A small network was trained on invented records. Each row is its activation on one of them, seen along a few directions.
Each row is followed by the record's values for the fields MANO, NUTI, GITAD, ROGE, SEZEG, FAFU.
A field that a record lacks is left out.
Other fields move the rows too, some of them a lot.
In the rows, 500 means zero.
Random noise pushes rows far along 11 fixed directions. That doesn't count. These rows show it; they differ only by the noise:
[480 412 611 445 534 341 444 511 534 449 532 539 540 502 511 422 523 510
 479 450 489 578 541 457 432 547 543 511 498 503 512 474]
[607 463 437 627 281 528 467 448 530 547 541 183 557 605 360 439 645 573
 677 483 816 300 495 516 514 444 283 485 552 756 531 593]
[606 422 282 337 669 637 493 553 299 594 530 647 343 580 388 580 657 323
 506 477 407 549 648 497 392 464 548 479 530 507 585 419]
[398 362 442 355 600 888 401 542 538 471 527 602 550 435 658 614 346 830
 455 629 278 644 482 463 404 808 519 335 361 263 452 418]
[427 515 578 513 572 518 660 489 414 576 334 600 335 542 703 547 493 364
 410 484 408 485 346 565 635 552 607 598 474 494 573 569]
[634 466 418 289 702 679 525 586 455 377 514 505 447 518 508 444 684 490
 546 601 410 576 744 361 405 497 364 458 663 349 420 389]
[316 411 215 499 389 800 432  80 403 656 593 420 256 651 317 678 165 704
 453 546 447 284 355 604 416 770 617 347 377 702 565 539]
[561 320 509 456 444 311 241 548 505 574 528 368 524 624 372 474 745 440
 603 479 702 428 657 401 383 501 444 553 554 664 704 596]
[454 514 620 622 480 513 616 709 469 584 448 478 521 450 848 488 601 676
 560 344 431 599 246 610 604 548 417 490 342 352 449 420]
[499 608 420 693 443 416 714 545 435 590 520 505 346 377 430 468 527 336
 432 418 518 336 409 552 624 313 532 560 487 486 433 608]
[376 541 636 611 460 436 625 379 577 417 447 491 472 437 580 451 333 542
 396 543 442 470 422 501 588 525 481 558 538 453 403 567]
[503 590 616 434 418 515 648 423 712 346 567 448 624 428 341 232 296 471
 407 495 713 306 247 493 554 680 820 344 422 654 375 631]
[718 495 310 373 543 707 668 685 520 455 641 476 473 321 341 361 632 441
 509 522 628 342 576 405 519 458 639 369 440 500 391 573]

[627 299 524 283 469 536 388 616 627 477 463 464 624 428 557 544 574 536
 523 599 708 449 680 373 568 579 708 517 330 629 668 653] : <MANO:sut ROGE:darek SEZEG:tago FAFU:duge>
[520 465 488 533 492 153 493 494 419 458 583 505 508 453 433 455 607 456
 515 306 465 621 651 513 397 282 495 569 528 521 475 332] : <MANO:lugi ROGE:darek SEZEG:nubom FAFU:duge>
[457 607 480 566 512 541 253 586 544 457 429 540 711 572 299 590 514 382
 482 631 480 587 579 476 385 451 262 500 688 304 511 465] : <MANO:sut ROGE:zef SEZEG:nubom FAFU:duge>
[459 696 618 436 693 321 566 463 410 421 433 483 415 678 663 394 642 455
 579 363 315 685 541 523 435 395 285 518 743 289 365 186] : <MANO:sut ROGE:darek SEZEG:nubom FAFU:tumu>
[387 326 562 581 424 450 432 335 498 624 444 485 397 535 547 549 433 499
 440 565 521 412 460 481 529 605 593 606 482 673 693 710] : <MANO:tov NUTI:gotud GITAD:kuge ROGE:pur SEZEG:nubom FAFU:tumu>
[655 471 460 326 528 653 399 679 475 451 554 559 835 608 426 478 603 574
 646 345 584 740 451 614 365 584 512 299 371 552 484 217] : <MANO:sut ROGE:fami SEZEG:nubom FAFU:tumu>
[317 331 517 572 486 473 414 403 496 580 523 518 449 403 733 629 405 811
 493 490 296 627 626 478 479 524 465 536 416 346 506 463] : <MANO:tov NUTI:gotud GITAD:fofet ROGE:darek SEZEG:nubom FAFU:tumu>
[477 574 410 413 523 580 644 378 515 267 479 380 455 416 447 429 404 545
 410 568 455 390 505 439 509 550 615 445 551 443 338 450] : <MANO:mori ROGE:fami SEZEG:nubom FAFU:duge>
[553 259 519 488 422 532 523 267 506 463 536 648 595 494 416 608 293 538
 470 587 527 645 742 544 497 428 484 614 453 787 561 536] : <MANO:tov NUTI:gotud GITAD:fofet ROGE:darek SEZEG:tago FAFU:duge>
[318 609 611 623 505 347 497 554 488 599 334 456 384 515 614 450 590 340
 422 464 488 364 291 497 560 522 618 593 573 375 585 641] : <MANO:mori ROGE:darek SEZEG:nubom FAFU:tumu>
[569 717 726 463 434 480 543 427 706 280 435 542 923 651 210 270 349 251
 487 498 774 547 324 597 476 520 569 401 646 705 402 466] : <MANO:sut ROGE:zef SEZEG:nubom FAFU:tumu>
[441 556 461 511 469 235 439 401 516 573 511 332 274 532 448 488 550 447
 498 464 550 244 565 394 550 431 545 564 544 504 540 605] : <MANO:sut ROGE:fami SEZEG:tago FAFU:tumu>
[425 522 549 619 415 468 476 423 524 546 574 344 455 516 647 475 458 791
 594 446 466 503 442 529 520 526 290 474 476 427 404 436] : <MANO:tov NUTI:gotud GITAD:kuge ROGE:lofo SEZEG:tago FAFU:duge>
[745 269 405 170 641 774 671 428 453 348 731 616 488 450 613 477 431 822
 594 485 382 776 768 483 398 577 486 356 348 618 344 226] : <MANO:lugi ROGE:zef SEZEG:tago FAFU:duge>
[586 339 721 394 409 380 529 380 572 376 326 529 691 595 530 495 435 367
 478 512 739 550 506 539 595 580 721 608 428 920 697 619] : <MANO:sut ROGE:fami SEZEG:nubom FAFU:tumu>
[552 499 438 572 597 457 566 785 456 476 473 601 409 227 545 536 668 372
 405 580 380 499 678 365 559 328 480 603 532 228 478 612] : <MANO:sut ROGE:nis SEZEG:nubom FAFU:tumu>
[497 483 451 548 435 525 439 420 559 337 553 210 449 490 413 423 553 658
 542 657 560 348 627 351 430 533 241 493 673 458 409 552] : <MANO:mori ROGE:zef SEZEG:nubom FAFU:duge>
[450 603 603 423 620 521 631 505 457 557 357 415 253 635 794 442 624 458
 527 478 431 398 334 484 604 597 496 545 567 419 516 513] : <MANO:tov NUTI:kazuk GITAD:fofet ROGE:zef SEZEG:tago FAFU:tumu>
[442 716 234 638 540 534 492 513 271 676 497 604 320 635 265 678 507 227
 476 426 366 421 355 656 441 351 412 496 557 421 511 411] : <MANO:lugi ROGE:fami SEZEG:tago FAFU:duge>
[655 543 458 350 612 611 552 641 541 341 729 718 758 383 257 303 439 499
 484 405 455 736 512 524 311 508 598 269 462 426 288 259] : <MANO:sut ROGE:pur SEZEG:nubom FAFU:tumu>
[210 480 600 492 618 469 277 611 547 593 461 664 402 442 602 527 421 500
 319 558 272 504 293 424 377 792 708 460 458 191 616 621] : <MANO:tov NUTI:kazuk GITAD:fofet ROGE:pur SEZEG:nubom FAFU:tumu>
[619 652 456 223 733 626 832 510 402 505 527 533 140 547 665 319 575 382
 512 398 447 357 325 497 579 611 789 376 447 512 425 460] : <MANO:lugi ROGE:pur SEZEG:tago FAFU:tumu>
[510 523 446 481 537 444 629 401 400 398 387 477 377 525 452 522 525 304
 416 547 476 426 550 490 555 428 551 617 606 583 519 517] : <MANO:mori ROGE:fami SEZEG:nubom FAFU:duge>
[586 554 581 642 369 601 534 530 581 540 259 444 705 587 395 514 597 180
 514 658 784 369 463 529 665 365 421 646 665 702 639 764] : <MANO:tov NUTI:gotud GITAD:kuge ROGE:zef SEZEG:nubom FAFU:tumu>
[363 531 433 551 585 637 593 441 382 584 367 568 265 514 618 609 460 402
 386 575 309 420 379 517 559 572 573 557 537 394 554 590] : <MANO:tov NUTI:gotud GITAD:fofet ROGE:zef SEZEG:nubom FAFU:tumu>
[592 647 413 552 541 286 372 749 368 693 679 451 470 597 341 305 858 375
 680 184 576 493 349 555 301 374 468 375 546 431 496 338] : <MANO:mori ROGE:lofo SEZEG:tago FAFU:tumu>
[457 623 636 604 284 625 372 297 633 545 266 345 790 800 359 518 412 373
 596 600 835 390 332 626 574 530 395 529 659 783 627 638] : <MANO:tov NUTI:gotud GITAD:kuge ROGE:darek SEZEG:tago FAFU:tumu>
[504 434 615 387 509 422 385 506 545 618 425 488 478 647 645 569 562 486
 559 496 582 493 536 487 581 563 506 570 442 588 664 553] : <MANO:tov NUTI:kazuk GITAD:kuge ROGE:kif SEZEG:tago FAFU:duge>
[430 366 555 590 454 178 452 385 485 457 639 588 509 438 455 543 358 604
 465 384 391 641 618 520 419 428 492 547 404 573 490 415] : <MANO:sut ROGE:fami SEZEG:nubom FAFU:tumu>
[542 366 521 608 488 289 514 647 493 475 565 517 472 319 518 486 647 469
 472 496 468 529 680 396 476 326 439 628 507 455 517 583] : <MANO:lugi ROGE:zef SEZEG:nubom FAFU:tumu>
[612 618 251 354 607 699 503 451 298 525 513 446 404 732 327 504 646 390
 619 420 481 475 463 570 360 498 459 371 615 560 479 278] : <MANO:mori ROGE:fami SEZEG:tago FAFU:tumu>
[354 572 604 511 657 497 619 326 411 436 350 635 250 555 626 507 364 340
 330 637 263 516 428 489 532 582 519 633 666 409 513 558] : <MANO:mori ROGE:lofo SEZEG:tago FAFU:duge>
[577 441 454 314 627 635 415 323 416 429 511 633 573 689 282 444 507 337
 510 558 497 674 647 514 280 542 520 459 731 663 562 377] : <MANO:tov NUTI:kazuk GITAD:fofet ROGE:lofo SEZEG:nubom FAFU:duge>
[538 726 456 473 490 705 662 608 563 497 437 508 582 432 446 408 462 378
 459 485 613 353 254 553 622 534 753 368 444 449 394 563] : <MANO:mori ROGE:kif SEZEG:tago FAFU:tumu>
[497 464 525 319 616 368 421 449 435 479 562 469 378 639 578 452 569 577
 559 410 414 564 527 464 398 602 516 465 501 499 505 329] : <MANO:mori ROGE:kif SEZEG:tago FAFU:duge>
[511 534 407 452 533 454 506 212 486 422 566 339 416 581 321 363 546 485
 557 521 507 436 742 401 369 363 418 494 811 556 407 418] : <MANO:tov NUTI:kazuk GITAD:fofet ROGE:darek SEZEG:nubom FAFU:tumu>
[587 604 310 522 467 704 665 616 489 579 656 508 478 336 338 373 487 469
 479 433 592 345 307 558 526 499 708 323 372 497 395 544] : <MANO:sut ROGE:lofo SEZEG:nubom FAFU:duge>
[405 501 527 529 649 403 431 532 487 429 315 748 380 433 479 756 412 192
 269 795 260 543 784 365 569 366 373 772 666 271 600 662] : <MANO:sut ROGE:fami SEZEG:tago FAFU:duge>

Which values does each new row have?
[433 601 552 737 300 608 418 377 672 376 493 484 908 467 231 483 253 547
 476 611 618 563 431 570 450 463 371 426 627 547 370 532] : <MANO:mori ROGE:kif SEZEG:nubom FAFU:tumu>
[561 594 495 260 690 444 550 612 586 405 669 610 410 401 466 369 450 494
 437 489 397 479 554 377 487 562 658 369 429 305 335 423] : <MANO:sut ROGE:kif SEZEG:tago FAFU:duge>
[377 468 479 630 428 545 277 553 494 605 488 363 511 584 524 574 592 627
 563 536 490 474 432 500 399 581 258 496 557 384 581 516] : <MANO:tov NUTI:kazuk GITAD:fofet ROGE:zef SEZEG:nubom FAFU:duge>
[626 448 387 537 287 586 442 347 621 318 494 262 679 482 117 465 472 429
 501 709 837 273 693 398 488 436 447 518 647 781 510 704] : <MANO:mori ROGE:zef SEZEG:nubom FAFU:duge>
[405 592 478 295 644 530 455 254 493 448 532 402 321 698 523 426 402 602
 512 490 372 444 447 448 400 717 555 351 593 439 437 349] : <MANO:sut ROGE:zef SEZEG:nubom FAFU:tumu>
[482 640 506 309 616 687 421 675 665 344 561 528 658 453 427 400 425 562
 446 586 461 498 385 420 418 725 578 269 471 224 351 422] : <MANO:sut ROGE:zef SEZEG:nubom FAFU:duge>
[427 729 443 752 347 464 650 490 457 643 463 152 301 545 576 385 627 523
 588 364 637 148 116 574 631 487 468 453 517 509 446 603] : <MANO:mori ROGE:zef SEZEG:nubom FAFU:tumu>
[411 522 574 699 309 227 340 551 584 661 615 299 483 525 553 505 520 701
 606 364 614 376 352 526 527 502 349 495 370 511 524 541] : <MANO:sut ROGE:kif SEZEG:tago FAFU:duge>
[543 449 558 405 577 301 584 401 421 411 508 533 438 548 522 410 561 438
 513 386 451 592 609 490 457 419 560 568 561 597 474 377] : <MANO:tov NUTI:gotud GITAD:fofet ROGE:fami SEZEG:tago FAFU:tumu>
[418 417 435 412 515 492 377 330 444 531 525 420 377 617 468 526 461 588
 507 505 467 447 526 481 408 635 540 472 495 556 585 460] : <MANO:sut ROGE:darek SEZEG:nubom FAFU:duge>
[671 313 411 474 355 618 242 734 616 534 487 441 787 423 283 600 665 448
 555 638 810 431 710 388 477 486 505 494 425 627 698 721] : <MANO:sut ROGE:zef SEZEG:nubom FAFU:tumu>
[542 614 453 507 533 501 528 504 441 582 563 621 532 606 273 409 481 266
 488 389 548 484 288 609 433 509 640 396 510 616 514 467] : <MANO:sut ROGE:pur SEZEG:nubom FAFU:tumu>
[304 532 358 729 442 182 433 332 405 561 664 613 402 379 333 658 266 574
 401 346 245 571 602 568 409 301 482 517 429 369 409 364] : <MANO:sut ROGE:fami SEZEG:nubom FAFU:tumu>
[380 581 488 505 579 365 450 429 386 432 514 612 483 611 455 568 391 472
 451 404 283 658 402 609 367 517 453 487 514 411 446 255] : <MANO:lugi ROGE:fami SEZEG:tago FAFU:duge>
[444 605 687 460 614 662 556 734 564 377 249 695 716 479 747 602 440 414
 397 607 375 699 330 562 619 616 507 528 459 265 490 457] : <MANO:sut ROGE:fami SEZEG:nubom FAFU:duge>
[433 551 326 511 445 570 318 629 675 477 606 399 543 264 208 461 471 495
 394 685 586 219 587 298 447 523 628 395 512 270 458 720] : <MANO:sut ROGE:darek SEZEG:nubom FAFU:duge>
[391 382 355 486 561 858 454 429 440 593 315 500 328 433 742 791 475 668
 458 764 289 494 752 391 578 518 395 611 557 272 573 602] : <MANO:mori ROGE:darek SEZEG:tago FAFU:tumu>
[687 480 388 118 670 753 363 511 462 505 597 497 497 757 413 451 604 539
 667 483 559 547 539 472 318 716 537 269 492 602 554 316] : <MANO:sut ROGE:pur SEZEG:tago FAFU:tumu>
[617 583 414 607 364 649 543 628 545 520 404 433 659 433 375 558 567 360
 521 594 720 366 500 520 642 352 476 540 505 562 511 657] : <MANO:mori ROGE:kif SEZEG:tago FAFU:duge>
